A small network was shown many inputs. Here are its activations along a few directions, one row for each input.
Each table varies a few parts of the input and shows all the possible inputs, shuffled.
Descriptions start from the smaller parts, as in this example, which fits no table here: one of 8 places around a ring, together with either a single point or one of 9 places around a ring or (one of 3 separate values, together with one of 4 places along a line).
Shared parts are said once, and a part with two or three values counts as separate values.
In the rows, 128 means zero.

Other details of the inputs vary at random and push rows far along two fixed directions, the same in every table; ignore that.

Rows:
R1: [103 167 117 116 112 163 105 137 101 157 126 102 119 102 124 156]
R2: [150  98 164 118 109 128 177 147 165 120 139 165 132 155  93  85]
R3: [135  92 164 102 146 109 180 166 158 103 134 149 113 164 121 102]
R4: [155 153  38 237 160  50  75  38 112 131  96  98 150  92 243 149]
R5: [151  99 155  99 109 124 165 131 169 125 136 159 139 158  98  82]
R6: [100 159 117 116 130 159 110 138 100 145 132 111 120 105 123 175]
R7: [ 87 181 132 111 102 172  93 142  82 139 149  99 116 104 100 167]
R8: [141  70 158 100 160 110 170 156 155  95 124 151 122 166 119 105]
R9: [152  85 162 129 124 127 167 153 161 118 127 162 128 150 101  85]
R10: [ 97 166 120 120 113 168  99 141  90 150 130 101 118 105 116 159]
R11: [104 181 115 109  98 161 113 127 104 160 137 104 124 107 120 155]
R12: [187 124  64 245 151  11 113  27 158 111 110 133 160 122 234  97]
R13: [104 142 115 117 127 166  89 129  91 142 122 105 128 109 116 159]
R14: [ 95 164 128 114 116 165 100 146  91 136 133 102 115 107 114 162]
R15: [169 113 100 179 137  56 117  58 157 110 121 137 155 137 180  92]
R16: [106 146 111 111 125 168  91 130  95 151 120 103 129 105 120 160]
R17: [ 95 132 118 125 160 152 114 157  80 122 123  99 112 112 136 185]
R18: [150  82 164 136 125 128 162 153 154 112 130 164 128 153  98  85]
R19: [118 139 122  96 132 139 120 128 129 138 129 124 128 123 123 149]
R20: [143 116 162  97 119 112 178 145 180 124 140 161 121 155 111  93]
R21: [147  80 163 112 131 121 150 142 157 100 129 157 131 157 100  87]
Each input here is: one of 3 separate values, together with either a single point or one of 6 places along a line.
- Changing only the choice among 3 separate values turns R4 into R21. The same change can be made to R17. Which row results? => R8

Rows:
R22: [129 110 172 101 116 132 191 171 151 122 143 149 116 163 100  94]
R23: [120 151 110 160 130 128 106 128 108 140 118 106 118 105 155 144]
R24: [187  87 124 206 146  34 149  89 182  94 122 165 142 153 175  61]
R25: [134 149  96 158 114 117  98  83 118 142 129 118 150 108 147 137]
R26: [156 142  79 204 159  44 128  71 145 112 117 126 137 115 217 133]
R27: [ 99 148 125  94 132 143 118 133 101 133 137  98 122 130 131 154]
R28: [ 97 134 135  96 143 149 108 160 100 117 130 110 112 124 116 156]
R29: [119 103 176  74 140 137 168 174 152 104 141 148 109 151  97 118]
R30: [167  98 145 139 106 113 164 126 175 124 121 164 137 152 120  66]
R31: [128 143 111 153 114 139 107 117 111 146 120 118 132 107 133 124]
R32: [140  48 165 120 156 142 161 164 133  92 125 163 130 160  86 114]
R33: [145 105 162 101 101 146 166 154 166 137 134 165 130 154  84  78]
R34: [105 160 129 104 109 159 138 151 106 152 136 109 116 123 113 147]
R35: [108 105 118 114 157 174 121 166  89 140 110 109 123 115 118 173]
R36: [166 136  72 238 147  48  91  43 133 123 111 120 152 109 213 114]
R37: [156  81 159 126 139  92 155 138 173  99 127 158 126 161 122  74]
R38: [134 116 166  90 118 135 181 163 172 135 138 166 113 153  98 101]
R39: [147 109 151 132 140  99 187 150 173 116 127 154 117 145 140 101]
R40: [112 138 121 114 119 157  90 119 102 133 123 112 133 115 108 136]
R41: [138  95 169  81 106 151 145 148 153 115 133 156 132 157  73  86]
R42: [ 99 149 136 117 128 162 121 172  93 128 125 110 106 111 118 165]
R43: [106 168 111 120 116 155  99 119 104 150 139 111 133 101 118 169]
R44: [106 169 115 125 110 149 112 127  88 136 143 102 123 108 123 170]
R45: [100 153 130  75 129 157 115 135 120 145 134 115 119 117 116 168]
R46: [100 152 137 117 118 153 128 149  94 123 149 110 118 128 108 154]
R47: [104 165 103  89 125 157  91 114 108 157 126 100 133 104 127 173]
R48: [131 145  98 183 120 119  84  83  97 132 127 113 144 100 148 137]
R49: [129 103 175  66 113 142 170 157 151 115 144 143 121 163  86 102]
R50: [105  91 123  90 171 166 105 153  92 122 113 108 126 128 113 169]
R51: [120 139 119 162 144 114 109 128 105 110 129 120 122 120 146 147]
R52: [124 141 102 146 135 119  85  98 112 129 114 107 134 113 151 138]
R53: [109 159 102  99 118 160  80 107 102 154 125  99 139 105 123 161]
R54: [139 112 162  92 111 140 173 157 172 143 137 165 124 154  90  89]
R55: [191 101 116 180 141  28 175  69 209 107 124 173 147 154 186  75]
R56: [149 148  79 204 134  85 102  79 126 142 103 110 137 102 198 125]
R57: [113 154 115 140 105 162  86 115  89 138 135 109 136 103 111 153]
- Changing only one part turns R45 into R38. The same change can be made to R50. Which row results? => R35
- Describe the family of inputs behind these rows. => one of 3 separate values, together with either a single point or one of 11 places around a ring
- Start at R25 and move only the place on the ring of 11, one step at a time. The first step leads to R57. Which rows follow, in order? => R48, R36, R24, R51, R26, R46, R44, R55, R43
- Which other rows does R27 become when the choice among 3 separate values takes its other values? List them by row number. => R22, R46

Rows:
R58: [107 168  61 157 160 124  65  94  84 154 104  82 130  84 193 196]
R59: [151  68 160 202 144 110 144 149 123  78 131 159 127 141 111  98]
R60: [115 146 145 100 110 151 130 136 123 132 150 131 127 124  94 144]
R61: [149 123 151 142 100 117 163 137 164 134 130 152 128 143 121  70]
R62: [105 117 120 104 157 150 115 150  95 122 115 101 119 123 131 162]
R63: [147 127 122 143 107 130 142 114 150 154 124 142 141 126 128 105]
R64: [152 126 112 165 146  72 160 118 151 118 116 131 123 140 185 108]
R65: [118 132 119 117 116 167  95 126 101 151 116 108 132 117 114 133]
R66: [148 101 144 125 138 110 169 142 165 127 130 157 128 148 126 107]
R67: [167 111 104 163 126  96 128  88 161 141 105 143 147 129 159  89]
R68: [105 138 127 103 127 145  95 120 100 119 137 106 131 124 115 151]
R69: [102 103 173  68 130 171 135 175 117 108 142 134 118 151  67 131]
R70: [103 145 187  80  94 166 148 178 125 116 161 133 105 140  63 123]
R71: [100 136 182  84 108 165 156 184 125 116 156 137 102 143  71 125]
R72: [ 73 187  87 115 138 177  55 120  54 149 125  75 120  79 136 220]
R73: [157 116 115 150 137  75 126  82 160 112 126 140 145 135 161 106]
R74: [159 101 142 123 115 113 144 117 166 118 128 159 142 145 110  84]
R75: [155  97 106 152 164  80 146 110 154 114 104 136 134 137 180 119]
R76: [152  93 109 150 165  77 132 103 149 117 109 131 137 142 175 107]
R77: [164 129 105 161 114  86 139  80 165 137 127 148 152 130 153  98]
R78: [111 158 146 114  91 155 127 146 119 135 143 126 119 124  96 124]
R79: [111 112 165  80 128 173 169 190 125 129 138 142 111 142  80 144]
R80: [134 128 129 127 131 114 146 120 144 127 137 143 131 134 127 128]
R81: [ 99 160 131 119 127 151 122 158 101 141 135 106 106 112 127 156]
R82: [116 174  58 157 127 123  49  63  79 151 112  77 146  88 176 171]
- Describe the family of inputs behind these rows. => either a single point or (one of 4 places along a line, together with one of 6 places along a line)
- Start at R67 and move only the place on the line of 6, one step at a time. The first step leads to R74. Which rows follow, in order? => R73, R72, R58, R75
